Each row below holds a small network's activations on one record, seen along a few directions.
Records have a field called SOGAM. Each example row is followed by its value.
Other fields move the rows too, some of them a lot.
In the rows, zero is written as 500.
Random noise pushes rows far along 4 fixed directions. That doesn't count. These rows show it; they differ only by the noise:
[573 484 464 413 611 558 413 491 547 564 557 454 490 525 359 480 408 387
 554 427 546 457 592 473]
[601 398 585 709 439 418 553 495 371 502 539 732 519 566 661 393 602 470
 363 645 591 327 405 419]
[486 383 542 594 442 291 669 469 455 406 514 514 553 440 616 548 553 572
 495 508 443 423 480 611]
[485 510 322 329 598 677 496 452 428 589 503 558 461 447 502 461 406 393
 636 550 480 190 579 279]
[542 367 534 622 463 383 536 472 399 428 594 594 531 522 661 517 551 471
 427 592 486 394 445 556]
[459 474 489 534 448 381 783 472 451 515 367 592 528 377 564 438 551 618
 574 510 486 255 510 394]

[514 432 293 340 546 645 375 429 367 548 713 423 446 490 567 576 452 296
 575 549 442 350 545 488] => pefeb
[410 498 310 317 582 637 598 490 325 572 529 619 543 416 612 483 516 404
 578 590 473 237 567 258] => sifar
[601 599 609 592 564 547 610 506 553 538 388 661 520 549 454 374 513 587
 424 581 565 541 509 439] => ramo
[630 513 572 658 492 604 377 545 449 531 496 632 507 603 542 357 544 419
 408 609 668 513 492 364] => ramo
[473 554 410 393 471 568 485 543 591 501 408 481 503 492 395 481 411 579
 627 486 492 397 433 387] => diza
[479 491 603 557 514 474 433 527 663 374 557 497 548 569 577 595 469 628
 404 593 330 631 478 735] => diza
[469 569 560 560 468 546 641 503 538 428 491 566 483 423 566 507 437 639
 524 541 425 429 496 460] => vela
[531 462 317 371 450 548 323 429 415 545 649 336 482 508 396 573 456 359
 638 421 498 524 476 518] => pefeb
[660 536 504 614 429 621 440 497 400 686 488 765 415 609 571 200 622 384
 378 626 737 314 385 149] => nog
[349 614 447 272 628 774 471 493 572 451 444 402 486 427 510 619 356 604
 616 484 251 378 667 447] => fepu
[527 536 544 350 512 496 492 524 515 479 477 458 528 471 452 527 478 426
 486 456 507 540 576 516] => mas
[584 547 570 541 595 725 220 513 520 492 634 517 512 641 503 462 401 401
 402 604 558 600 534 447] => ramo
[283 510 319 305 515 482 646 503 446 526 437 434 502 299 519 549 505 506
 618 435 459 397 580 582] => biko
[450 552 473 459 400 457 583 431 548 541 385 465 489 463 421 438 484 550
 606 419 503 490 432 365] => nog
[529 535 481 481 495 662 435 483 489 558 536 614 423 506 465 372 444 469
 547 556 553 408 491 319] => vela
[614 529 541 464 643 590 401 531 717 558 473 413 459 576 202 396 393 428
 461 331 645 670 568 455] => navo
[399 453 211 433 390 607 516 445 324 430 520 558 528 403 710 606 469 510
 607 596 361 254 428 339] => sifar
[494 486 430 518 475 530 514 423 419 493 535 576 514 474 636 521 566 525
 503 612 396 386 502 528] => pefeb
[400 548 369 349 610 569 614 524 447 592 408 523 499 404 564 444 472 453
 641 424 396 283 720 412] => fef
[525 462 401 475 428 624 348 489 411 502 609 509 458 568 540 536 514 432
 528 559 448 456 376 451] => fepu
[590 629 490 477 615 666 366 530 605 574 471 522 449 584 350 372 502 461
 450 520 518 520 545 421] => pake
[346 479 470 437 503 510 569 523 466 494 511 575 499 457 569 456 518 460
 485 526 509 431 569 529] => biko
[428 697 371 296 652 796 432 508 578 528 452 404 435 511 360 522 307 462
 607 467 360 374 563 322] => pake
[521 349 501 524 383 449 295 432 565 336 722 360 412 595 529 733 425 535
 471 525 390 706 407 705] => tapog
[479 580 301 224 708 661 346 458 454 670 591 324 464 439 324 519 424 225
 640 413 568 412 628 469] => daf
[416 512 281 341 506 449 452 464 407 557 549 333 442 383 396 574 504 396
 680 467 508 464 520 452] => lefab
[454 491 556 456 549 294 555 589 582 467 499 391 571 464 451 599 522 603
 516 395 474 689 511 724] => diza
[497 515 434 475 487 531 468 421 511 465 524 518 496 491 613 522 535 493
 498 579 405 478 478 523] => nog
[713 501 597 570 391 549 264 529 616 584 529 414 432 633 199 457 525 471
 451 440 731 740 449 416] => tapog
[521 531 518 648 276 448 662 563 443 594 345 702 487 500 455 277 619 575
 417 523 717 441 365 348] => biko
[428 600 580 514 550 500 693 538 509 598 369 547 601 482 485 445 475 549
 515 417 425 405 599 460] => fef
[610 664 568 542 654 641 392 576 691 552 383 538 463 611 311 377 473 512
 428 440 533 585 613 455] => pake
[578 529 629 546 472 428 594 559 549 536 379 523 591 483 345 380 563 633
 423 395 620 613 549 438] => sifar
[533 458 547 603 564 571 457 512 487 539 480 673 501 598 540 329 582 427
 385 558 662 452 463 340] => navo
[508 449 651 703 427 246 702 528 413 509 471 552 550 400 497 444 705 524
 419 453 627 565 434 639] => vela
[520 309 596 644 616 371 292 516 312 436 733 616 606 614 747 533 616 274
 285 601 501 511 479 771] => fef
[572 660 524 511 558 748 402 499 524 643 470 585 480 649 402 395 375 429
 455 535 614 404 491 295] => daf
[529 479 494 526 600 536 379 509 495 578 558 481 489 537 439 426 565 375
 408 448 629 614 479 533] => navo
[501 483 303 233 477 713 275 422 504 430 583 332 411 508 424 731 342 505
 660 544 397 530 508 394] => tapog
[443 404 421 390 533 478 391 481 405 420 667 536 527 491 674 599 504 257
 508 590 455 383 506 536] => mas
[534 425 428 471 479 547 292 442 441 384 735 538 504 555 717 660 505 307
 378 674 362 511 447 676] => mas
[531 497 420 597 314 416 479 502 466 442 461 457 450 545 468 555 495 548
 566 513 548 544 388 448] => lefab
[463 491 531 569 526 302 566 505 475 485 466 431 548 446 532 545 578 509
 502 392 546 557 547 680] => daf
[467 551 495 403 602 529 493 544 536 624 462 433 490 441 354 473 544 478
 571 366 532 512 565 531] => fepu
[482 337 347 563 241 270 386 428 359 305 721 292 475 522 586 731 532 469
 555 577 415 660 292 681] => lefab

Here are new rows. What is SOGAM for each?
[558 510 452 545 427 621 370 468 393 514 571 761 469 565 727 432 577 390
 364 735 493 334 412 398] => mas
[431 468 518 456 647 386 495 559 574 382 574 280 522 505 472 641 518 397
 507 356 397 661 655 772] => pake
[525 517 456 497 605 567 395 571 458 535 467 484 439 513 516 445 479 403
 484 502 485 481 543 444] => pake
[504 529 398 524 576 615 472 542 378 660 450 688 529 472 528 381 563 408
 447 516 633 310 542 281] => sifar
[386 516 490 406 496 580 593 525 495 500 423 524 502 423 461 458 471 465
 465 522 505 429 601 470] => biko
[497 404 520 595 373 435 518 471 480 446 488 594 472 535 570 541 582 582
 510 589 560 434 384 415] => tapog
[430 465 421 445 535 521 496 538 417 559 554 532 501 452 520 503 537 349
 435 520 589 469 512 583] => biko
[469 612 401 321 577 625 533 423 569 479 410 523 488 459 537 530 426 591
 596 534 363 431 544 416] => nog
[551 547 669 615 440 441 484 500 615 493 451 663 516 561 514 423 543 552
 336 540 511 574 486 562] => mas
[514 476 421 401 521 490 557 503 486 466 562 464 529 443 482 547 452 524
 509 456 448 500 531 492] => sifar
[211 420 395 379 525 263 821 451 450 434 451 339 624 209 570 688 537 601
 615 384 289 446 603 703] => sifar
[430 399 375 511 368 380 519 434 373 392 615 372 524 447 614 590 527 477
 604 531 423 569 395 639] => ramo
[609 493 463 518 461 545 442 486 444 637 557 550 453 538 451 369 547 437
 498 489 630 428 498 380] => pefeb
[401 496 562 555 454 452 586 494 594 384 460 582 522 478 573 529 492 639
 393 551 396 571 518 694] => biko
[558 478 664 615 617 431 462 528 575 486 483 606 610 587 512 429 544 504
 373 503 464 560 589 669] => fef
